A small network was trained on made-up records. Each row is its average activation on records with the value named, seen along a few directions.
Values that are neighbours, or in one group, have similar rows; names and order tell nothing.

Other fields shift rows strongly along two fixed directions, in all tables alike. That doesn't count.

L, 15 values:
l10: -1.0	-5.9	4.6	-10.4	18.7	-4.2	4.0	-13.8	-2.0	2.7	-9.8	4.3
l12: -7.9	6.1	2.5	-3.2	3.6	-4.7	-5.0	-10.4	-9.2	9.3	-7.7	12.7
l9: 6.7	-26.9	-18.4	23.7	-34.6	44.7	-79.3	45.1	5.4	-22.3	-33.6	3.2
l5: -7.2	-39.9	45.6	-16.4	46.3	-21.1	-26.9	-26.2	-25.1	-28.7	19.7	-22.9
l11: 3.4	-17.3	10.9	-7.1	-2.4	1.7	-23.2	14.4	-10.2	-6.4	-25.9	0.3
l3: 12.7	23.2	-30.2	4.3	-34.5	6.3	38.3	25.8	11.8	18.5	4.6	-7.5
l7: -5.5	-6.1	6.3	5.8	11.3	7.8	-13.8	-9.6	14.1	-12.7	0.2	-4.9
l1: 2.8	22.9	-24.8	2.2	-6.0	-4.9	39.0	-13.7	22.3	11.5	8.7	2.6
l8: 2.1	22.8	-22.6	12.9	-18.9	-1.9	17.0	12.2	6.6	15.9	12.8	9.1
l4: 10.5	-27.6	23.9	-1.9	44.4	-21.4	-23.0	-26.3	-21.2	-16.2	15.5	-4.3
l2: -8.5	25.9	0.7	-18.3	3.8	-0.6	57.8	-2.2	16.9	15.3	20.2	-15.9
l14: -9.9	5.6	11.7	-12.1	25.9	0.8	30.0	-16.0	6.8	-0.4	10.6	-5.1
l6: 0.2	11.4	-6.1	6.0	-31.5	8.9	2.1	16.0	-4.3	15.9	-18.1	5.8
l13: -1.7	-2.3	13.4	3.0	0.6	-21.8	20.3	-8.2	-12.8	3.9	19.8	1.6
l15: 3.4	8.0	-17.6	11.6	-26.7	10.4	-37.3	13.0	0.9	-6.1	-17.0	21.0
Each value of L is a pair of two hidden parts, and every pair occurs once (3 first parts, 5 second parts).
Changing only the second part turns l8 into l12. l9 has the same second part as l8; what does that change turn l9 into?
Answer: l14
Changing only the second part turns l7 into l2. l15 has the same second part as l7; what does that change turn l15 into?
Answer: l6

Y, 15 values:
y2: -1.3	-18.5	-4.4	-6.1	51.1	-11.5	2.8	-43.1	5.1	-4.1	8.8	-3.9
y6: -12.9	3.0	18.4	-4.4	-18.2	1.3	-34.4	22.4	-29.9	9.2	-24.9	17.8
y4: -26.0	2.5	33.9	-5.6	29.9	-18.2	16.2	-38.7	-9.5	5.1	-13.2	15.1
y5: 19.1	15.6	-0.1	-6.9	13.4	-37.0	87.4	-16.4	-21.3	20.0	42.0	-13.6
y7: -10.3	27.3	-50.3	21.3	-48.0	38.0	-23.7	11.0	19.1	9.6	-27.8	36.1
y1: -1.4	36.0	-2.8	5.4	-12.2	-34.1	52.2	-15.5	-11.4	38.6	34.8	-5.4
y11: -5.9	-15.0	20.7	-8.7	13.8	20.2	-21.4	0.0	12.8	-29.3	-23.5	-23.1
y13: 5.6	-3.9	-6.2	20.2	-40.7	23.3	19.4	36.6	21.4	4.0	13.5	-13.6
y12: -7.6	-60.5	47.9	-17.8	10.8	11.6	-86.1	12.3	-27.8	-41.0	-26.7	-28.4
y3: 0.4	29.4	-29.4	23.9	-15.6	20.1	28.9	27.8	33.6	3.1	33.2	-7.6
y9: 14.5	11.2	-26.7	12.8	-38.0	-7.1	-47.1	4.9	0.1	-14.4	-9.5	37.6
y10: 17.4	-3.5	9.4	-16.1	11.0	2.8	-0.7	-2.8	8.4	-2.1	-38.3	4.2
y14: 5.8	-15.3	22.5	-30.2	11.3	-9.1	5.8	11.6	-31.8	5.7	-7.0	-2.6
y8: -13.9	-14.1	27.6	-21.0	68.4	-1.7	-4.3	-39.3	9.6	-17.4	39.7	-14.3
y15: 16.5	5.8	-60.3	33.1	-37.0	1.3	5.1	29.1	21.5	12.9	-1.0	1.6
Each value of Y is a pair of two hidden parts, and every pair occurs once (3 first parts, 5 second parts).
Changing only the second part turns y4 into y7. y11 has the same second part as y4; what does that change turn y11 into?
Answer: y8
Changing only the second part turns y5 into y14. y1 has the same second part as y5; what does that change turn y1 into?
Answer: y6
